A small network was shown many inputs. Here are its activations along a few directions, one row for each input.
In each table, some parts of the input vary, and every possible input appears once, in random order.
Descriptions start from the smaller parts, as in this example, which fits no table here: one of 6 places along a line, together with either a single point or (one of 2 separate values, together with one of 5 places around a ring) or one of 11 places along a line.
Shared parts are said once, and a part with two or three values counts as separate values.
In the rows, zero is written as 128.

Other details of the inputs shift rows strongly along two fixed directions, in all tables alike. That doesn't count.
To show where, the next rows are all for the same input, with only those details redrawn:
[120 130 141 104 124  96 155  82 129  88 144 121 106 178 145]
[138 167 109 143 122 140 124 140 120 145 122 133 142 112 112]
[157 233  84 131 123 124 130 101 108 141 136 140 130 144 105]
[120 130 141 103 124  96 155  82 129  88 144 121 106 178 145]
[110  82 150 135 122 134 134 149 137 119 120 119 136 114 136]

Table:
R1: [124 130 148 104 126  98 151  84 136  92 150 122  92 179 138]
R2: [134 125 131 146 126 146 126 152 136 141 129 130 129 107 113]
R3: [111  79 144 130 124 131 136 153 133 122 114 120 125 114 135]
R4: [130 125 124 145 125 144 130 150 129 137 123 130 143 106 120]
R5: [119  77 152 143 126 138 133 151 139 123 127 123 131 123 132]
R6: [136 124 125 132 125 134 127 156 127 144 112 126 134 106 118]
R7: [138 114 129 126 128 127 137 144 130 132 120 127 128 119 123]
R8: [126 128 127 143 122 141 126 150 128 138 119 127 142 106 121]
R9: [128  99 148 118 128 114 145 112 136 107 129 126 108 147 138]
R10: [107 115 125  68 166  94  83  54 125 114 157 132 113 172 174]
R11: [162 227  75 129 128 124 137 105 105 143 135 144 120 143 104]
R12: [130 126 131 150 123 144 121 153 129 143 123 127 137 116 117]
R13: [130 150  90 111 166 141  55 113 117 171 139 147 150 104 140]
R14: [134 125 131 141 124 140 122 149 130 143 112 131 130 106 118]
Describe the family of inputs behind these rows. -> one of 2 separate values, together with either a single point or one of 6 places around a ring
Changing only the choice among 2 separate values turns R7 into R6. The same change can be made to R13. Which row results? -> R10

Table:
R15: [146 215  89 143 117 138 126 131 108 150 122 134 152 115 105]
R16: [129 129 132  94 125  94 161  85 128  91 139 125  92 173 143]
R17: [146 172 112 152 122 145 124 139 122 149 123 136 140 113 107]
R18: [117 133 144  88 137  92 114  69 129 104 143 124 102 181 153]
R19: [121 135 145 114 124 103 156  78 134  85 152 125 103 178 141]
R20: [112  47 163 123 130 128 145 152 145 110 121 117 109 121 139]
R21: [127 106 117 106 153 119 109 108 123 130 138 134 131 137 151]
R22: [135 128 140 107 129  96 158  87 128  94 144 123  92 184 139]
R23: [128 123 136 120 119 113 146 112 127 108 129 124 119 155 138]
R24: [137 114 144 130 125 122 140 125 137 120 133 126 118 146 125]
R25: [121  51 159 137 128 143 133 174 149 132 116 122 122  94 125]
R26: [119 120 139 106 137 114 100 110 130 132 127 126 116 135 141]
R27: [121 123 139 137 125 130 141 122 134 111 143 125 118 144 128]
R28: [118 111 146 115 119 108 153 102 131  95 138 120 113 165 145]
R29: [111  50 171 132 123 127 140 145 145 108 116 117 126 126 144]
R30: [127 136  94 154 147 173  77 164 121 176 130 143 174  69 119]
R31: [141 177 104 138 120 129 132 130 114 141 118 133 140 128 111]
R32: [147 211  89 148 119 139 127 131 109 154 123 138 146 119 100]
R33: [109 102 130 171 116 170 115 195 132 155 107 126 167  62 110]
R34: [125 112 120 104 151 115 111  96 123 121 143 134 131 152 153]
R35: [158 199  65 113 155 131  97 106 108 163 139 151 136 120 120]
R36: [146 239  80 139 117 134 129 113 107 141 136 137 146 127 103]
R37: [121 119 130 109 124 115 147 127 127 112 120 120 123 127 134]
R38: [142 173 103 136 120 134 128 145 113 146 112 129 146 106 113]
R39: [129 108 149 112 127 103 153 101 133  99 132 123 103 161 141]
R40: [133 142 134 126 126 117 147 104 127 110 142 126 110 164 129]
R41: [146 173 113 156 123 150 123 142 130 149 139 137 137 113 100]
R42: [116  54 157 136 127 142 133 170 145 128 107 122 126  90 130]
R43: [112 114 145 118 119 111 153  99 134  90 146 121 113 163 145]
R44: [158 196 106 142 124 133 131 118 122 145 141 138 126 140 102]
R45: [121  92 124 156 122 164 117 204 130 164  92 128 156  52 108]
R46: [101  43 144 131 149 149  96 156 137 140 126 126 156  95 153]
R47: [101  56 155 117 139 138  91 159 145 143 110 121 128  86 142]
R48: [144 134 136 119 128 110 147 107 132 116 140 129 104 159 125]
R49: [103  96 137 160 131 176  67 190 139 174 110 128 165  50 119]
R50: [141 180 104 133 118 128 131 130 114 137 118 129 146 124 116]
R51: [102  49 162 125 122 121 146 150 137 109 112 114 127 121 144]
R52: [134 125 138 125 126 115 146 112 129 110 134 124 111 161 132]
R53: [143 219  94 127 134 133  85 105 113 163 134 141 134 127 112]
R54: [129 115 135 123 121 118 144 126 127 117 124 125 119 138 134]
Changing only one part turns R37 into R38. The same change can be made to R47. Which row results? -> R26
Changing only one part turns R19 into R29. The same change can be made to R36. Which row results? -> R50
Describe the family of inputs behind these rows. -> one of 5 places along a line, together with either one of 2 separate values or one of 6 places along a line
Change only the choice among 2 separate values in R21. List by row number the other rows that result. -> R26

Table:
R55: [145 133 104 139 134 155  95 185 121 175  99 136 142  73 105]
R56: [147 105 122 145 133 154 113 164 131 159 121 136 133  84 119]
R57: [ 99  97 124 111 133 113 138 121 118 111 129 116 134 138 150]
R58: [127 116 128 167 132 172  73 188 140 182 105 133 162  54 108]
R59: [122  69 152 173 118 154 139 181 132 134 103 124 149 105 126]
R60: [150 210  88 141 112 134 141 138 110 143 121 128 166 109 102]
R61: [122 125 133 148 122 140 156 140 137 113 137 130 115 121 114]
R62: [125  91 146 130 144 127 135 112 138 115 148 133 128 147 135]
R63: [123  94 134 116 141 123 143 118 132 108 129 129 123 137 148]
R64: [ 76  56 156 105 126 110 130 125 129 103 121 113 131 131 166]
R65: [111 156 122 173 106 174 112 181 132 155 121 130 153  68  99]
R66: [143 199 106  98 136 105 122  71 119 122 134 134 105 164 131]
R67: [147 201  85 126 131 134  99 126 111 160 110 142 134 108 105]
R68: [129  61 138 134 133 152 122 174 141 146 109 129 132  86 134]
R69: [144 139 146 124 120 104 147 108 124 113 128 122  98 183 130]
R70: [101 106 141 154 114 152 143 161 139 116 135 116 135 105 118]
R71: [115 136 124  94 136  94 129  89 119 117 122 124 104 155 142]
R72: [147 172  95 112 139 116 118 127 109 155 119 135 115 128 116]
R73: [150 151 130 117 143 119 115 104 131 138 149 135 111 157 117]
R74: [164 174 110 152 114 132 142 130 116 145 121 138 119 147 107]
R75: [146 125 134 113 139 113 137  89 136 119 156 137 103 170 128]
R76: [125 101 147 130 117 127 162 131 146 106 141 126  91 136 121]
R77: [102  84 155 140 104 141 132 175 137 127 101 113 169  78 132]
R78: [151 131 115 142 134 144 111 144 136 155 134 140 129 110 117]
R79: [103 102 155 124 130 126 114 107 138 116 149 126 138 146 143]
R80: [128 129 143 120 114 115 140 133 133 122 105 118 134 114 121]
R81: [126 102 127  86 137  87 158  87 123 101 135 127  88 173 151]
R82: [131  74 159 102 115  97 177 119 142  91 122 116 109 147 141]
R83: [143 124 141 116 118 114 147 145 132 127 111 119 126 119 119]
R84: [108 126 129 121 126 134 114 124 127 125 126 126 142 121 146]
R85: [ 98 103 135 107 123 117 122 115 125 106 126 123 133 135 152]
R86: [142 133 108 168 138 167 101 173 131 168 122 143 162  76 109]
R87: [143 134 113 144 139 146 121 140 122 143 129 138 141 102 123]
R88: [136 163  98 153 131 159 103 152 115 158 131 132 163  89 115]
R89: [100  78 147 104 134 115 143 107 134  89 139 113 127 155 164]
R90: [143 215  72 114 130 118 127  93 101 127 140 137 136 152 120]
R91: [124 152 125 169 115 168 110 180 137 162 110 130 134  66  88]
R92: [109 100 140 127 133 124 124 115 138 108 150 120 138 146 148]
R93: [157 175 111 127 139 127 104 121 128 152 140 138 120 135 114]
R94: [128 111 114 122 137 128 134 132 121 121 120 135 132 122 133]
R95: [124 129 112 103 141  99 152  95 114 109 132 131 113 158 144]
R96: [132 139 132 142 137 145  94 132 135 157 128 135 138 111 110]
R97: [134  90 145 127 138 137 109 154 135 143 124 125 122 104 131]
R98: [139 194 106 120 138 115 128  71 118 118 169 134 131 180 123]
R99: [109 126 136 133 126 133 103 122 135 127 141 128 145 126 141]
R100: [108  78 166 103 135 107 124  98 140 100 133 117 104 147 155]
R101: [159 193 104  94 141 103 129  83 118 127 140 135  97 170 128]
R102: [150 223  94 148 113 124 142 100 102 127 138 130 138 174 113]
R103: [122 102 152 142 121 143 135 167 145 131 126 122 106 105 110]
R104: [122  65 142  95 132 105 148 113 135  98 128 126  98 152 150]
R105: [150 246  80 131 126 133 102  93 103 151 145 144 142 131 115]
R106: [150 178 116 101 122  86 182  73 118  88 138 128 116 178 129]
R107: [ 89  62 180 139 106 122 140 132 136  95 120 109 133 153 157]
R108: [ 96  33 192 143 114 127 133 152 146 108 102 107 122 132 147]
Describe the family of inputs behind these rows. -> one of 6 places around a ring, together with either one of 3 separate values or one of 6 places along a line
Changing only the place on the ring of 6 turns R86 into R78. The same change can be made to R62. Which row results? -> R75
Changing only the place on the ring of 6 turns R95 into R64. The same change can be made to R87. Which row results? -> R105
Change only the place on the line of 6 in R73. List by row number the other rows that result. -> R55, R72, R93, R97, R101
List by row number the other rows that have the place on the ring of 6 in common with R88. -> R57, R60, R70, R89, R90, R92, R98, R102
Change only the choice among 3 separate values in R108. List by row number the other rows that result. -> R80, R91

Table:
R109: [125 154 123 151 113 145 129 152 125 137 117 125 152 100 113]
R110: [128 142 143 115 120  93 174  65 128  74 162 123 101 210 143]
R111: [120 121 134 140 113 131 157 134 129 109 130 122 141 129 128]
R112: [121 120 102 130 138 144 106 158 116 152 112 131 159  87 132]
R113: [ 93  36 172 112 119 112 156 147 140  93 109 105 120 127 154]
R114: [110  63 144 136 144 150 104 151 141 136 133 129 136 103 142]
R115: [116  69 141  93 146 104 131 103 131 104 130 125 115 149 163]
R116: [133 149 117 142 136 147 101 137 129 154 132 138 131 108 114]
R117: [121 147 136 140 118 132 117 123 129 129 133 125 133 137 125]
R118: [122  88 134 124 135 134 112 152 131 143 106 128 134  98 133]
R119: [144 136 118 133 141 142 100 146 130 162 125 137 131 102 113]
R120: [153 178 114 104 126  97 152  87 117 113 128 131  99 168 125]
R121: [166 200 110 110 132 103 143  83 122 124 146 137  93 174 112]
R122: [100  77 154 116 138 118 123  99 136  98 151 121 130 162 163]
R123: [122  66 160 130 130 137 114 161 147 139 117 122 119 103 128]
R124: [128 155 110 129 119 133 120 149 117 147 107 127 139 102 117]
R125: [138 142 105 143 118 140 148 162 116 141 109 129 145 102 112]
R126: [142 109 127 128 124 123 156 138 127 122 116 129 120 128 126]
R127: [119 124 148 145 118 132 133 131 134 118 131 121 131 137 127]
R128: [122 146 123 152 128 150  99 141 126 151 129 132 153 110 119]
R129: [158 217 102 134 126 124 133  98 120 135 145 140 107 154 103]
R130: [119 157 114 139 124 142 109 136 122 143 124 130 157 103 121]
R131: [139 130 127  79 153  86 136  53 129  96 165 132  90 198 154]
R132: [158 135 116 149 129 146 135 159 131 152 125 137 128 108 102]
R133: [ 82  35 164 115 133 125 127 128 142  95 134 113 145 125 169]
R134: [147 147 115 158 124 151 137 150 129 144 132 137 128 113 103]
R135: [152 218 102 127 126 123 119  94 120 140 145 141 107 152 107]
R136: [ 99  79 147  94 131 100 139 108 129  97 124 115 118 149 158]
R137: [149 173 107 123 125 125 119 128 118 149 112 135 122 119 115]
R138: [112 129 132 150 113 152 112 165 130 145 111 123 158  84 119]
Describe the family of inputs behind these rows. -> one of 5 places along a line, together with one of 6 places around a ring
Changing only the place on the line of 5 turns R127 into R122. The same change can be made to R120. Which row results? -> R115

Table:
R139: [126 131 149 108 120  98 155  94 134  95 142 119  91 176 133]
R140: [183 227  72 136 127 138 124 145 109 177 113 146 125 101  82]
R141: [101 103 138 166 104 161 126 195 128 142  99 114 176  70 119]
R142: [132 152 134 139 112 122 164 110 130 102 141 125 123 155 121]
R143: [121 193  94 146 118 144 111 132 107 146 119 132 165 108 119]
R144: [172 178 103 155 122 144 139 149 121 156 121 141 126 117  93]
R145: [131  78 153 141 122 140 128 175 141 142 105 122 128  97 119]
R146: [116 146 132 131 107 111 176 101 121  84 140 118 130 170 136]
R147: [132 119 148 124 119 108 170 103 136  93 145 123  93 175 129]
R148: [116  54 160 121 135 127 118 145 141 127 113 123 119 116 144]
R149: [108  72 139 132 147 151  84 154 138 150 129 129 142  95 140]
R150: [112 131 159  99 114  86 168  69 136  68 150 113 100 194 147]
R151: [146 231  71 143 140 154  76 117 109 175 142 149 166 103 109]
R152: [134 124 124  92 155 104 108  79 127 122 149 135 110 167 150]
R153: [160 174  89 124 140 135 109 137 115 167 113 145 124 101 108]
R154: [128 225  74 120 136 125 100  82 100 138 150 139 159 147 131]
R155: [ 91  56 162 149 122 154 107 172 144 133 110 118 156  79 139]
R156: [101  49 160 145 129 153 104 179 144 142 108 121 136  83 134]
R157: [125  95 136  55 161  71 135  43 131  84 161 129  79 202 172]
R158: [125  20 165 133 128 135 159 177 149 116 109 120 113 103 134]
Describe the family of inputs behind these rows. -> one of 4 places along a line, together with one of 5 places along a line
A walk changes only the place on the line of 4. It starts at R142 and steps to R150. List the rest of the walk in order. -> R155, R151
Change only the place on the line of 5 in R142. List by row number the other rows that result. -> R144, R146, R147, R158
Change only the place on the line of 4 in R156. List by row number the other rows that result. -> R139, R147, R149

Table:
R159: [112 107 129 102 136 129 101 148 134 143 118 122 136  82 130]
R160: [105 149 127 147 105 150 130 165 132 130 123 117 165  83 113]
R161: [143 132 157  92 145  90 110  62 140 112 156 126  89 196 144]
R162: [204 182  84 139 130 130 175 148 117 153 121 148  96 122  84]
R163: [101  69 147 136 144 155  84 162 145 152 116 133 120  79 133]
R164: [ 84  38 145 121 136 151  92 196 138 151  99 116 140  53 138]
R165: [108  91 140  81 133  86 127  98 116 109 102 119 111 159 166]
R166: [127 172 118 154 100 139 131 154 111 139  93 120 177  99 117]
R167: [134 115  93 142 133 141 127 161 103 150  98 133 168 101 135]
R168: [105 196 113 107 110 100 161  79 115  86 153 117 113 177 133]
R169: [102  49 147 124 147 132 140 113 141  96 153 131 113 144 157]
R170: [146 170 103 106 129 114 103 122 108 157  94 132 146 110 128]
R171: [122 185 107 148 102 130 137 136 100 131  98 122 158 127 122]
R172: [147 149 121 146 143 149  71 148 127 181 124 138 126 115 110]
R173: [134 179  73 108 141 118 143  99 106 120 153 137 128 147 128]
R174: [ 78  74 174 140 112 131 144 117 148  84 144 114 112 145 149]
R175: [160 155 138 147 100 121 188 151 135 122 109 125  91 133  83]
R176: [159  86 157  86 127  91 167 123 146 108 111 124  49 153 124]
R177: [124 188 125 158 110 150 124 121 135 130 143 134 142 114 108]
R178: [157 190  85 142 145 150 118 109 123 147 155 153 141 117 111]
R179: [176 185  98 152 144 145 110 118 122 160 155 147 147 142 107]
R180: [114  95 153 108 144 125 101 110 149 124 136 131 108 117 141]
R181: [130  78 148 126 147 118 135 100 134 107 161 129 112 187 151]
R182: [111  65 124 130 138 150 129 173 136 132 128 123 164  73 135]
R183: [108  73 190 160 109 141 124 148 154 114 137 112 143 135 131]
R184: [146 138  99 120 132 117 140 120 109 128 114 132 161 130 140]
R185: [118 146 161 132 113 103 145  75 132  89 162 119 101 214 138]
Changing only one part turns R175 into R162. The same change can be made to R177. Which row results? -> R178
Describe the family of inputs behind these rows. -> one of 3 separate values, together with either a single point or (one of 2 separate values, together with one of 4 places along a line)
Change only the choice among 3 separate values in R173. List by row number the other rows that result. -> R164, R168
List by row number the other rows that have the choice among 3 separate values in common with R180. -> R159, R161, R163, R164, R165, R170, R172, R176
